Each row below holds a small network's activations on one input, seen along a few directions.
Each table varies a few parts of the input and shows all the possible inputs, shuffled.
A made-up example of a description, with smaller parts first: ring(8) and (point or ring(9) or (values(3) and line(6))).
Shared parts are said once, and a part with two or three values counts as separate values.

Other details of the inputs shift rows strongly along two fixed directions, in all tables alike. That doesn't count.

Rows:
r1: [ 25  22   7   0 -16   3  49 -25   8  -7  13]
r2: [-23  14   0   4  10 -11 -29  -8 -39 -19   0]
r3: [ 17  23   0  -1 -46  12  37 -18  -8  -8   3]
r4: [-15  -1  -5  -1  21 -17 -21 -21 -21  12 -23]
r5: [ 29 -12  18  35 -40  -9  40  -5   3  17  14]
r6: [-24 -27  -8 -61  38   9 -61  65  44 -46   0]
r7: [-13  11  -9 -15  26  15  -8 -29 -36 -19  -8]
r8: [-20  21 -14   0  40   5  -6 -12 -23   2 -15]
r9: [ 12 -10  -1 -42 -41   9  -3  73  73 -34  16]
r10: [-16  13  -3  -2  31  12 -13  -1 -41   2 -13]
r11: [ 33  23  19  17 -30 -27  41   3   1  -8  12]
r12: [-12   8  10  14  37 -12 -24 -13 -21 -17  -7]
r13: [-17  -4  -8   2  21 -18 -23 -22 -19  12 -21]
r14: [-36 -55 -21 -49  39  18 -56  60  47 -19  -9]
r15: [ 28  25   9  11 -26   4  47   9  -6  12  -1]
r16: [-13  -7   6   1  24  -5 -27 -18 -28  11 -18]
r17: [ 33  21  22  30 -21 -19  38  -4  13  -7   6]
r18: [-32 -54 -22 -49  32  18 -63  51  50 -20  -7]
r19: [  6 -16   7 -56 -13  40  -3  43  84 -23  37]
r20: [ 30  20  20  22 -12  17  43  -1  -2   9   9]
r21: [ 15 -43  -9 -31 -30  10  10  68  86  -8   9]
r22: [-29  22 -14 -14  10  -2 -18   0 -44   8 -12]
r23: [ 32  -6  24  26 -35  -7  29 -10   4  17   7]
r24: [-23 -19  -8  14  24 -10 -20 -13 -28   6  -7]
r25: [-12  -8   6   2  24  -6 -27 -19 -27   9 -18]
r26: [ 33  -9  21  29 -39  -8  33 -10   5  18  11]
r27: [  5  -5   0 -38 -11  36   2  59  86  -5  17]
r28: [ 36   6  20  17 -39 -13  39  -6  10  22  -4]
r29: [ 29  -4   8  29 -42 -18  42  -7  12  18   7]
r30: [-23  12 -11 -14   7  20 -20 -27 -40 -17  -9]
r31: [-28 -11 -18  11  23 -21 -12 -12 -23   9 -15]
r32: [-14 -11   4   5  23  -8 -27 -20 -25  10 -15]
r33: [ 27  22   1  -4 -26   7  48 -18  -2 -10   4]
r34: [-27 -11 -17  10  26 -21 -11 -12 -24  10 -16]
r35: [ 29  17  17   4 -16  13  45 -24   2  -8  20]
r36: [  4 -10  -2 -57 -16  30   3  40  89 -20  32]
r37: [-22  13   8  28  32   5 -31 -19 -11  -6  -7]
r38: [-25  19   3   8  34  16 -19 -17 -20  11   5]
r39: [ 31   0  14  23 -40 -18  36 -11  11  19   2]
r40: [  1  -2 -32   6  16   3 -39  -9 -37   9  10]
r41: [-21  -9 -14   5  18 -21 -21 -21 -19  11 -15]
r42: [-24 -18  -6  14  26 -10 -18 -11 -29   7  -9]
r43: [ 49  13 -18  24 -46  -6  28  -1  -4  22  25]
r44: [-27 -13 -20  11  19 -21 -16 -17 -21   9 -13]
r45: [-27  19  -2  25  30  -5 -27 -21  -8  -4 -13]
r46: [ 21  21  20   6 -42  10  31  12 -21  14  13]
Each input here is: values(2) and (point or line(10) or (values(3) and line(4))).
The inputs of r34 and r14 match in every part but the values(2) part. If r1 is changed in the same way as r34 into r14, which row does it become?
Answer: r35
Change only the values(3) part in r33. List by row number the other rows that result.
Answer: r11, r15
Change only the values(3) part in r3. List by row number the other rows that result.
Answer: r9, r22
Change only the line(4) part in r35. List by row number the other rows that result.
Answer: r7, r19, r30

Rows:
r47: [-35  24 -18 -32  32  16 -28  -8 -18 -10  -9]
r48: [-27 -12  -3  -6  38   6 -35   6 -23  -1 -22]
r49: [-21 -30 -22 -10  20  -4 -47 -11 -18  15 -15]
r50: [-23 -10 -38 -26  28   4 -23 -15 -24 -12  -9]
r51: [27 -1 18  9 -3 22 13 23 33  5 21]
r52: [-27   5 -27 -38  29   7 -22  -7 -27  -8 -18]
r53: [ 27 -23  -2   4 -40   4   7  17  32  25  13]
r54: [ 19  -6   7   7 -34 -16  18  37  23  -1   8]
r55: [ 26   4  22   3 -22 -10  23  28  28 -15  -2]
r56: [ 22 -14  12   1 -35 -16  20  35  20  -6   2]
r57: [ 22  12  16   9 -19  -8  20  31  32 -11   4]
r58: [33 -9 26  4 -8 20 18 19 30 -1 15]
r59: [ 24 -22  11   0 -40   5  18  33  20  13   0]
r60: [-36  13  -6 -33  35  27 -31 -20 -20 -29   4]
r61: [  22   68    6   68  -21  -30   69  -93 -107   40   -1]
r62: [ 19  -3  14   9 -19  15  18  33  25  10   6]
r63: [-37  23 -12 -24  36  26 -30 -17 -18 -21  11]
r64: [ 20 -19  -2   5 -37 -16   7  24  27   1  15]
r65: [-30  17  -1  -1  45  -1 -45  -8  -3 -24  -4]
r66: [-26   7   6  -7  41  -3 -43 -11  -6 -30 -10]
r67: [ 23  17  13 -27 -37  23  36  13  24  -8   8]
r68: [   9   33   25  101    0  -51   69 -119  -68   55   -6]
r69: [  9 -30  15   6  -5  -7  29 -10  55  10  -3]
r70: [-27  -3 -43 -21  33   5 -28 -13 -21  -8  -6]
r71: [-28 -26 -21  -9  21 -23 -47  -3 -21  -8 -11]
r72: [ 17 -14   5   5 -36   7  14  35  23  18   6]
What is each input in this table made of?
Answer: values(2) and (point or (values(3) and line(4)))
The inputs of r70 and r50 match in every part but the values(2) part. If r47 is changed in the same way as r70 into r50, which row does it become?
Answer: r67
Change only the values(2) part in r66. List by row number the other rows that result.
Answer: r65

Rows:
r73: [ -66   -2  -40   12   69  -24  -55  -73 -103   28  -33]
r74: [ 37 -29   5 -19 -52  19   9  66  65   5  17]
r75: [ 36  87   7  23 -53  14  80 -65 -94   5  22]
r76: [-67  23  -4  36  93 -19 -67 -71 -91   4 -25]
r77: [ 35 -37  -2 -24 -49  27  23  56  72   9  14]
r78: [ 30 -22  23 -15 -25  31  28  42  94  -8  18]
r79: [ -73   25  -38 -118   90   71  -89   36   21  -74   -4]
r80: [ 32 -25  16 -24 -32  18  35  34  96 -12  16]
r81: [ 50  29  28  78 -58 -36  64 -45 -71  35   9]
r82: [ 42  33  23  78 -61 -45  63 -38 -73  31   7]
r83: [ 30 -22   7 -25 -34   9  33  35  97 -15  17]
r84: [ 35 -39  -9 -34 -54  13  27  45  71   5  11]
r85: [ -73  -39  -30  -65  103   32 -108   43   42  -31  -20]
r86: [ 33 -23  23 -20 -31  25  36  38  96  -3  20]
r87: [-66  28  -8  31  86 -44 -64 -56 -99  -8 -40]
r88: [ 42  48  51  89 -42 -42  72 -51 -52  17  13]
r89: [ 31 -37 -17 -32 -55   4  26  45  70   1  12]
r90: [ -71  -39  -24  -67   95   18 -117   56   40  -49  -22]
r91: [ -64   13  -33   22   64  -47  -69  -43 -119    7  -44]
r92: [ 48  27  22  76 -53 -22  72 -53 -63  53  13]
What is each input in this table made of?
Answer: values(2) and (point or line(9))
The inputs of r83 and r89 match in every part but the values(2) part. If r85 is changed in the same way as r83 into r89, which row does it become?
Answer: r92

Rows:
r93: [ 14   8 -18  44 -36 -70  49 -47 -37  34 -19]
r94: [ 44  46 -25   5 -51  21  63 -69 -67  17  33]
r95: [ 13  -1  -1  52 -11 -14  68 -62 -28  53 -12]
r96: [ -81  -26  -26  -98  110   10 -119   55   40  -87  -43]
r97: [ -85  -25  -31    8   97  -17 -116  -31 -108    6  -32]
r98: [ 35 -23  11  -9 -45  25 -15  92  72 -14  30]
r99: [ 27  27  33  59 -31 -41  39 -59 -33  -9  14]
r100: [ 17 -48  -6 -24 -45 -12   6  50  91 -16  23]
r101: [ 18   1  28 -36  12  44  30  65 104 -32  20]
r102: [-109   48  -46  -52   89   13  -82  -48 -118  -26  -37]
r103: [ 32   5   6 -24 -32  19  -5 112  74 -15  14]
r104: [ 23  11  28  57 -14  -3  42 -73 -16  51   9]
r105: [ 29 -58   6 -42 -38  18  -2  87  45  12 -18]
r106: [ 25  35  43  59  -4   5  41 -71 -19  26  16]
What is each input in this table made of?
Answer: values(2) or (values(3) and line(4))
Change only the values(3) part in r96. List by row number the other rows that result.
Answer: r101, r103
